These are the activations of a small neural network, seen along a few directions. Each row is one input.
Each table varies a few parts of the input and shows all the possible inputs, shuffled.
Descriptions start from the smaller parts, as in this example, which fits no table here: one of 6 places along a line, together with either a single point or one of 9 places along a line or (one of 2 separate values, together with one of 5 places around a ring).
Shared parts are said once, and a part with two or three values counts as separate values.
In the rows, 128 means zero.

Table:
r1: [114 125 181 201 105 106 123 124 165 187  78]
r2: [126 182 156 142  88  81 177 100 105 126 231]
r3: [113 139  98  91 195 141 104  90 132 153  95]
r4: [126 102 130 165  99 187  79 133 109 137  80]
r5: [196 117 139 160 125 101 117 163 101  98 158]
r6: [ 86 128 192 106  41 112 137 129 100  78 216]
r7: [201 141 131 148 167 123 130 137 119 117 185]
r8: [163 148 107 167 152 180 116 100 133 175 109]
r9: [ 82 103 195 187  97 133 106 133 163 169  77]
r10: [ 99  93  88 108 163 150 111  94 106 145  70]
r11: [119 156 160 152  51  59 161 122  90 107 206]
r12: [ 67 129 127  90  94  54 162  93  83 100 202]
r13: [165 117  88 121  79 185 111 195 119 117  96]
r14: [199 161  70 126 132 177 148 160 143 155 124]
r15: [ 92 138 171 138  39  79 143 128  88  89 212]
r16: [ 76 134 165 118 185  98 126  93 182 187  90]
r17: [168  93 149 144 110 127  95 172  99  78 161]
r18: [ 73  94 213 151  98 172 104 135 172 157  82]
r19: [157 136 101 118 196  91 143 123 134  75 152]
r20: [120 147 174 190 144 127 138 102 186 205 104]
r21: [150 134 113  80 202  96 117 127 121  99 166]
r22: [137 107  46  69 143 151 138 154 117 123  88]
r23: [139  85  99  91 174  98 117 132  96  86 153]
r24: [155 107 109  85  80 222 112 190 129 107 100]
r25: [ 81 137 152 161 174  95 153  86 196 167  74]
r26: [ 86 177 128 115 121  50 185  89 122  86 198]
r27: [ 56  88 157 133 157 102 133  92 156 179  70]
r28: [ 82 175 138  76 131  56 161  94 110 111 208]
r29: [119  93 150 127 100 225  82 133 120 126  83]
r30: [149 150  62  60 175 141 133 147 140 132 108]
r31: [118 141  82 138 185 143 134  83 146 131  76]
r32: [193 140  78 137  93 155 131 187 122 138  96]
r33: [156 153  46  99 165 140 162 143 154 111  90]
r34: [158 125 118 180 112 159  98 125 110 158  80]
r35: [159  84 169 107 109 164  93 170 112  69 164]
Q: Changing only one part turns r11 into r32. The same change can be made to r6. Which row results?
A: r24
Q: What is each input in this table made of?
A: one of 5 places along a line, together with either one of 3 separate values or one of 4 places along a line
Q: Change only the choice among 3 separate values in r33. List by row number the other rows that result.
A: r22, r30
Q: Change only the place on the line of 5 in r23. List by row number the other rows that result.
A: r10, r12, r22, r27

Table:
r36: [129 132 134 167 200 143  96  93 165 183  45]
r37: [132 157  91  69 116  96 152 128  69  71 221]
r38: [ 60 118 177 107  79  79 142  92 108  81 180]
r39: [185  81  75 103 128 204  86 179 118 128  63]
r40: [108 153 173 140 147  45 145  78 133 136 210]
r41: [133 177  85  87 151  58 180 122 122  86 210]
r42: [146 123 112  92  79  92 119 163  58  48 209]
r43: [172 118  51  86 173 210 118 139 124 143  67]
r44: [107 160 152 179  83  57 176  98 119 142 196]
r45: [ 71 115 185  96 134  46 155 101 116 105 188]
r46: [173 147  47 109 205 155 138 135 170 144  52]
r47: [ 74  86 133 137 134 197  92 115 159 153  41]
r48: [110 120 144 152  97 193  99 155 169 194  53]
r49: [179 138 167 158  82 111 132 163  88  64 226]
r50: [ 94 160 192 132  47  93 159 122 119 121 185]
r51: [209 100 124 168 125 213  90 182 148 138  78]
r52: [ 88  85 137 133 189 158  98 122 164 169  42]
r53: [135 133 123 191 134 154 128 116 156 199  38]
Q: What is each input in this table made of?
A: one of 2 separate values, together with either one of 4 places along a line or one of 5 places around a ring
Q: Changing only the choice among 2 separate values turns r53 into r44. The same change can be made to r36. Which row results?
A: r40
Q: Change only the place on the line of 4 in r37. List by row number the other rows that result.
A: r41, r42, r49

Table:
r54: [192 197  21 108 252  76 180  97 150 145 133]
r55: [ 15 109 178  87 159  78 134  63 133 141 149]
r56: [ 97 102 139 180 140 155 113 123 165 174  33]
r57: [127 118  97  45  91 112 156 160  79  39 199]
r58: [199 110 138 160 130 175 104 172 138 145 102]
r59: [106 182 187 179  71  89 159 106 134 158 171]
r60: [ 75  96 135 102 181 176  95 101 173 149  31]
r61: [154 149 175 162 101  79 138 146 121  96 211]
r62: [ 58 124 191 158 106  49 142  81 137 158 136]
r63: [148 135 136 185 102 184 125 136 169 190  78]
r64: [164 102  56  59 121 189  94 190 101  98  99]
r65: [184 107  89 124 122 193  93 158  87 112 108]
r66: [147 133 122 116  89 109 132 132  77  59 213]
Q: What is each input in this table made of?
A: either a single point or (one of 2 separate values, together with one of 6 places along a line)
Q: Change only the choice among 2 separate values in r62. List by row number the other rows that result.
A: r56

Table:
r67: [ 67 151 144 149 185  94 162  67 191 201  73]
r68: [174 118  30  81 203 194 105 144 124 132  70]
r69: [ 81  94 177 160  93 172  95 136 153 157  55]
r70: [ 92 129 186 147 120  59 145  95 109 107 195]
r71: [159  98 114 173 110 185 100 154 137 159  58]
r72: [ 82 115 186 159 147 119 110  97 172 195  78]
r73: [168 132  58  48 138 105 147 153  78  56 182]
r74: [101 123 182 134  56 123 133 124 108 105 189]
r75: [ 75 172 141 126 146  28 167  67 128 120 191]
r76: [160 146 138 135  60 127 132 159  85 103 188]
r77: [197 122  81 129 166 205 101 158 144 130  62]
r78: [181 137 100  96 112 124 138 181 105  70 194]
Q: What is each input in this table made of?
A: one of 2 separate values, together with one of 6 places along a line
Q: Changing only the place on the line of 6 turns r78 into r75. The same change can be made to r77. Which row results?
A: r67
Q: Change only the choice among 2 separate values in r71. List by row number the other rows that result.
A: r76
Q: Change only the choice among 2 separate values in r70. List by row number the other rows that result.
A: r72

Table:
r79: [ 86 116 160  95  89 131 126 130 128 123 153]
r80: [127 140 144 148 156  76 142 111 136 150 137]
r81: [146 133 170 134  79 141 128 155 117 118 167]
r82: [157 125 110 157 128 192  92 155 156 169  43]
r83: [171 164  92 124 141 131 154 142 141 118 158]
r84: [154 157 115 155 108  96 152 132 127 152 156]
r85: [129  93 143 127 147 106 107 142 121  89 143]
r86: [169 115 123 125  89 136 128 162 105  85 148]
r87: [ 71 137 139 128  88 112 145  92 125 129 132]
r88: [171 132  95 125 128 147 115 139  89 115 141]
r89: [ 98 150 115 112 121  89 158 111 129 150 130]
r90: [113 113 190 133 130 115 106 131 133 123 159]
r91: [142 106 119 122 175 123 102 108 109 116 132]
r92: [112 156  93  80 154 121 157 119 143 122 128]
r93: [138  93 133 158 167 182 104 133 166 173  45]
r94: [142 145 126 119 189 106 139 112 151 116 138]
r95: [100 130 171 165 128  97 129  92 129 131 138]
r96: [100 107 116  87 109 127 127 148 107  89 130]
r97: [125 150 142 175  79 123 145 123 115 125 156]
r98: [121 109 105 133 139 197 111 135 161 173  31]
r99: [113 115  88  87 142 141 121 117 100 120 123]
Q: Changing only one part turns r81 into r79. The same change can be made to r82. Which row results?
A: r98
Q: What is each input in this table made of?
A: one of 3 separate values, together with either a single point or one of 6 places around a ring
